These are the activations of a small neural network, seen along a few directions. Each row is one input.
Each table varies a few parts of the input and shows all the possible inputs, shuffled.
Descriptions start from the smaller parts, as in this example, which fits no table here: one of 8 places around a ring, together with either a single point or one of 9 places along a line or (one of 2 separate values, together with one of 6 places along a line).
Shared parts are said once, and a part with two or three values counts as separate values.
In the rows, zero is written as 128.

Other details of the inputs shift rows strongly along two fixed directions, in all tables alike. That doesn't count.

Table:
row 1: [116 144 127 176 153 127 104 144 130 118 116 121  92 122]
row 2: [108 134 136 168 120 137  99 149 138 109 142 134  90 118]
row 3: [118  95  93 170 171 153 157 106 167 149 114 136 189 163]
row 4: [119 128 130 171 113 130  96 147 140 113 148 130  86 110]
row 5: [154 122 160  64 102 122 110 149  32 123 126 128  81 104]
row 6: [155 147 119  63 132 135 168 118 102 141 140 127 173 138]
row 7: [122 147 142 164 149 137 100 134 140 106 132 116  86 137]
row 8: [101 132 148 163 135 111  89 137 140 120 127 113  93 145]
row 9: [111 153 140 173 146 129 109 140 140 126 121 133  90 107]
row 10: [111 147 145 175 132 126 115 136 142 133 116 131  89 119]
row 11: [104 144 143 157 121 135 105 122 155 124 114 125  83 119]
row 12: [137 144 142 164 126 124 105 138 156 106 143 122  83 109]
row 13: [110 135 140 162 110 128 109 126 160 112 112 127  89 116]
row 14: [117 140 141 178 120 117 117 140 145 121 113 136  94 117]
row 15: [118  98  92 173 169 150 160 108 182 138 122 155 201 139]
row 16: [150 116 118  72 100 101 160 126 110 147 136 117 186 132]
row 17: [106 136 134 159 128 132  99 122 143 114 111 113  83 133]
row 18: [137 165 148  72  82 114 127 157  57 134 136 113  88 119]
row 19: [104 149 137 156 135 139 100 126 154 116 120 127  84 109]
row 20: [171 126 115  72 105 120 172 122 113 140 137 120 174 134]
row 21: [101 143 160 161 127 116  91 135 148 130 130 122  94 128]
row 22: [127 145 156 164 117 127 109 137 153 111 128 124  88 126]
row 23: [149 163 146  70  80  74 111 159  70 120 140 104  96  95]
row 24: [128  95  84 174 162 141 159 102 183 142 131 153 196 133]
row 25: [106  96  95 156 169 176 149 109 176 147 148 148 188 152]
row 26: [109  80 100 167 144 166 154 112 182 142 139 148 194 158]
row 27: [107  84  92 162 163 169 150 107 167 145 140 136 185 177]
row 28: [154 110 103  79  91 126 165 129  97 147 144 125 175 133]
row 29: [127 148 149 163 131 130 107 139 152 103 135 126  89 117]
row 30: [118 106 159 148 141 139  89 110 126 112 106 142  69 104]
row 31: [106 140 127 160 142 135  95 126 142 106 117 115  85 123]
row 32: [128  58 115 151 192 158 157  94 156 147 112 167 175 136]
row 33: [139 127 116  66 117 107 155 131 103 137 136 126 191 133]
row 34: [140 122 125  69 105 105 159 129 106 142 129 122 190 140]
row 35: [134 136 119  62 131 115 153 124  98 149 138 124 186 135]
row 36: [128 137 135 181 113 109 111 138 147 126 119 133  86 109]
row 37: [155 141 125  67 119 133 170 116 103 148 133 124 174 146]
row 38: [109 140 133 161 124 131 104 129 158 103 119 130  90 108]
row 39: [152 156 134  72  66  93 129 139  84 121 118 110  88 100]
row 40: [169 100 134  59 141 141 154 108  81 137 123 144 164 138]
row 41: [121  88  82 158 152 154 150  89 200 133 130 145 190 134]
row 42: [135 126 108  64 137 108 149 127  90 139 134 115 181 152]
row 43: [139 161 127  72 103 112 120 161  46 117 141 108  89 128]
row 44: [153  88 132  49 144 121 138 120  86 147 118 145 171 132]
row 45: [156 169 150  72  97 106 128 146  60 119 126  99  93 135]
Description of these inputs: one of 5 separate values, together with either a single point or (one of 2 separate values, together with one of 4 places along a line).
- Changing only the choice among 5 separate values turns row 3 into row 8. The same change can be made to row 1. Which row results? => row 42
- Changing only the choice among 5 separate values turns row 34 into row 13. The same change can be made to row 33. Which row results? => row 38
- Which other rows does row 19 become when the place on the line of 4 takes its other values? List them by row number. => row 31, row 38, row 41
- Which other rows does row 19 become when the choice among 2 separate values takes its other values? List them by row number. => row 11

Table:
row 46: [170 126 101  68 100 122 182 124  91 142 122 115 186 138]
row 47: [106 124 169 210 123 115  64 137 182 107 124 121  64 110]
row 48: [153 111 113  37 131 130 165 102  70 150 109 127 168 130]
row 49: [117  95  96 193 154 179 163 100 211 148 137 145 192 153]
row 50: [ 95 107  93 177 178 166 149 108 212 145 145 131 198 172]
row 51: [123  50 110 157 172 197 138 104 157 129 140 160 167 163]
row 52: [161 171 168  77 102 113 105 142  51 111 112 120  22  97]
row 53: [150 115  94  58  96 115 170 118  81 147 136 119 189 132]
row 54: [ 88 138 149 221 118 129  66 142 173 119 130 126  48 110]
row 55: [141 130  95  51 103 124 177 125  97 149 129 121 184 129]
row 56: [168 140 103  65 103 126 186 116  96 137 120 127 188 141]
row 57: [156 125 118  46 109 102 168 117 107 135 123 131 191 135]
row 58: [ 93  73 105 174 178 159 136 104 166 149 108 159 177 151]
row 59: [142 150 106  59 115 130 172 130  95 151 145 108 195 152]
row 60: [143 162 169  84  68  65  94 164  70 110 136 108  51  98]
row 61: [164 115 116  54 143 124 174 121  63 147 115 140 182 121]
row 62: [165 122  99  69  93 119 184 124  82 146 140 122 185 140]
row 63: [114 102  89 185 160 171 171  95 214 130 128 148 187 151]
row 64: [104  88 111 167 158 149 150  94 218 133 132 149 195 146]
row 65: [148 174 149  96  80  75 102 171  58 106 140 111  50  86]
row 66: [133 180 179  87 113  94  96 163  37 117 113 100  46 115]
row 67: [ 94 139 170 212 122 127  76 130 192 104 129 130  66 108]
row 68: [151 120  96  57 102 116 165 119  89 144 118 112 190 129]
row 69: [103 148 143 221 149 127  77 139 186  95 123 139  60 104]
row 70: [152 185 159 102  59  93 112 171  59 122 133 108  46 103]
row 71: [154 139  94  56 119 122 188 123 100 133 134 132 197 120]
row 72: [153 156 187  64 103  96  86 141  57 113 116 123  36  95]
row 73: [106 150 150 224 143 131  74 137 180  98 125 136  64 103]
row 74: [144 172 178  88  62  78  93 167  69 123 136 109  56  99]
row 75: [115  36 129 146 173 180 119 101 165 133 142 162 179 160]
row 76: [125 210 157  85  84  89 107 168  68 101 132  91  53 113]
row 77: [120  48 105 157 186 192 129 105 160 128 147 166 181 148]
row 78: [124  86  89 186 161 158 158 103 205 133 121 139 183 154]
row 79: [ 97 125 154 189 155 147  63 114 158 112 110 140  34 109]
row 80: [ 98 139 144 228 142 126  74 150 183 113 140 139  57 106]
row 81: [148 192 161  94  76  95 105 173  63 115 138 107  56  80]
row 82: [158 110 116  50 108 100 165 123 104 139 125 120 192 133]
row 83: [142 171 173  82  67  72  95 171  72 120 135 112  52 100]
row 84: [148 118  90  52 108 111 169 122  93 140 116 114 185 130]
row 85: [ 97 140 162 195 176 151  65 121 161 111 124 127  46 134]
row 86: [146 135 102  63 112 114 165 129  81 146 150 107 191 155]
row 87: [103  94  89 180 181 155 141 106 207 137 132 125 198 173]
row 88: [115 129 156 194 171 149  69 120 159 106 121 148  40  99]
row 89: [115  72 114 175 148 142 136  98 200 144 144 144 194 151]
row 90: [103  75 111 168 179 161 137  94 169 147 106 150 172 145]
row 91: [ 84 137 143 219 125 124  68 144 179 116 128 130  44 112]
row 92: [ 83 166 153 216 138 138  78 137 181 103 135 112  66 129]
row 93: [101 130 161 216 147 136  84 147 141 113 106 145  41 118]
row 94: [167 124  99  65 118 117 171 127  90 140 130 120 198 122]
row 95: [112  63 132 167 186 154 137  92 183 146 113 157 184 149]
row 96: [ 91 114 180 205 151 119  65 143 152 116 110 148  56 117]
row 97: [149 193 155  95  67  98 121 172  70 112 128 106  40  97]
row 98: [ 91 164 154 215 142 131  68 138 177 101 127 115  64 134]
row 99: [146 114  88  54 102 108 173 120  86 144 134 122 184 133]
row 100: [111 129 167 213 151 141  86 133 149 112 103 136  38 113]
row 101: [157 134  96  58 119 125 183 132 100 146 141 130 196 123]
row 102: [160 142 103  66  98 134 195 116  98 138 128 124 189 136]
row 103: [134 197 160  95  78  87  96 175  58 123 143  93  57 118]
row 104: [116  86 117 172 157 148 139  91 212 137 127 149 201 151]
row 105: [121  84  87 182 177 152 147 106 203 133 129 145 196 138]
row 106: [140 178 176  78  68  80 100 169  78 115 133 108  52  93]
row 107: [142 135  97  54  99 127 179 113  95 141 124 120 190 126]
row 108: [145 131  99  54  98 129 174 121  93 154 131 119 189 128]
row 109: [163 120  97  67 111 114 173 126  83 144 147 126 195 126]
row 110: [ 90 144 146 218 128 133  69 127 183 103 113 129  58 111]
row 111: [128  74 108 164 205 172 145  83 181 141 121 158 181 135]
row 112: [131 197 155  90  84  81  99 179  61 120 142  94  51 120]
row 113: [147  99 117  34 138 154 153 129  50 135 148 124 183 166]
row 114: [152 154 192  71 103  89  89 144  55 114 110 113  39  92]
row 115: [ 97 136 173 211 120 129  70 140 190 115 136 128  62 110]
row 116: [151 138 103  60 118 118 164 128  89 142 133 100 195 153]
row 117: [ 91  88 109 178 200 162 140 110 168 149 122 149 191 176]
row 118: [100 108  91 178 184 158 145  99 211 132 131 136 200 176]
row 119: [116  89  90 190 157 162 159 108 206 149 138 151 183 159]
row 120: [109  85 114 165 208 173 140  83 184 146 123 137 185 169]
row 121: [127 190 149  83  68  89 108 158  68 103 117 104  46  87]
row 122: [154 115 110  58 141 120 172 132  57 149 116 147 184 126]
row 123: [108 149 144 223 133 134  90 135 189  96 115 134  52 119]
row 124: [151 176 149  99  66  82 115 167  59 108 133 106  41 102]
row 125: [145  83 109  32 120 153 150 121  53 136 133 136 173 143]
row 126: [ 99  95  90 180 174 149 141 107 197 140 150 131 191 174]
row 127: [156 138 100  65 116 128 184 120  99 138 136 129 202 120]
row 128: [118 128 166 202 157 148  84 120 158 110 107 134  35 112]
row 129: [ 86 141 139 217 136 129  72 129 190 100 111 132  55 113]
row 130: [160 126  99  68 113 122 175 130  91 155 146 131 200 129]
- What is each input in this table made of? => one of 5 separate values, together with either a single point or one of 4 places along a line or (one of 2 separate values, together with one of 6 places around a ring)
- Changing only the choice among 5 separate values turns row 66 into row 90. The same change can be made to row 50. Which row results? => row 55
- Changing only the choice among 5 separate values turns row 47 into row 116. The same change can be made to row 115. Which row results? => row 59
- Changing only the choice among 5 separate values turns row 62 into row 89. The same change can be made to row 119. Which row results? => row 83
- Which other rows does row 99 become when the choice among 2 separate values takes its other values? List them by row number. => row 53
- A walk changes only the place on the ring of 6. It starts at row 46 and steps to row 62. List the rest of the walk in order. => row 70, row 49, row 102, row 56
- Which other rows does row 102 become when the choice among 5 separate values takes its other values? List them by row number. => row 67, row 92, row 107, row 127
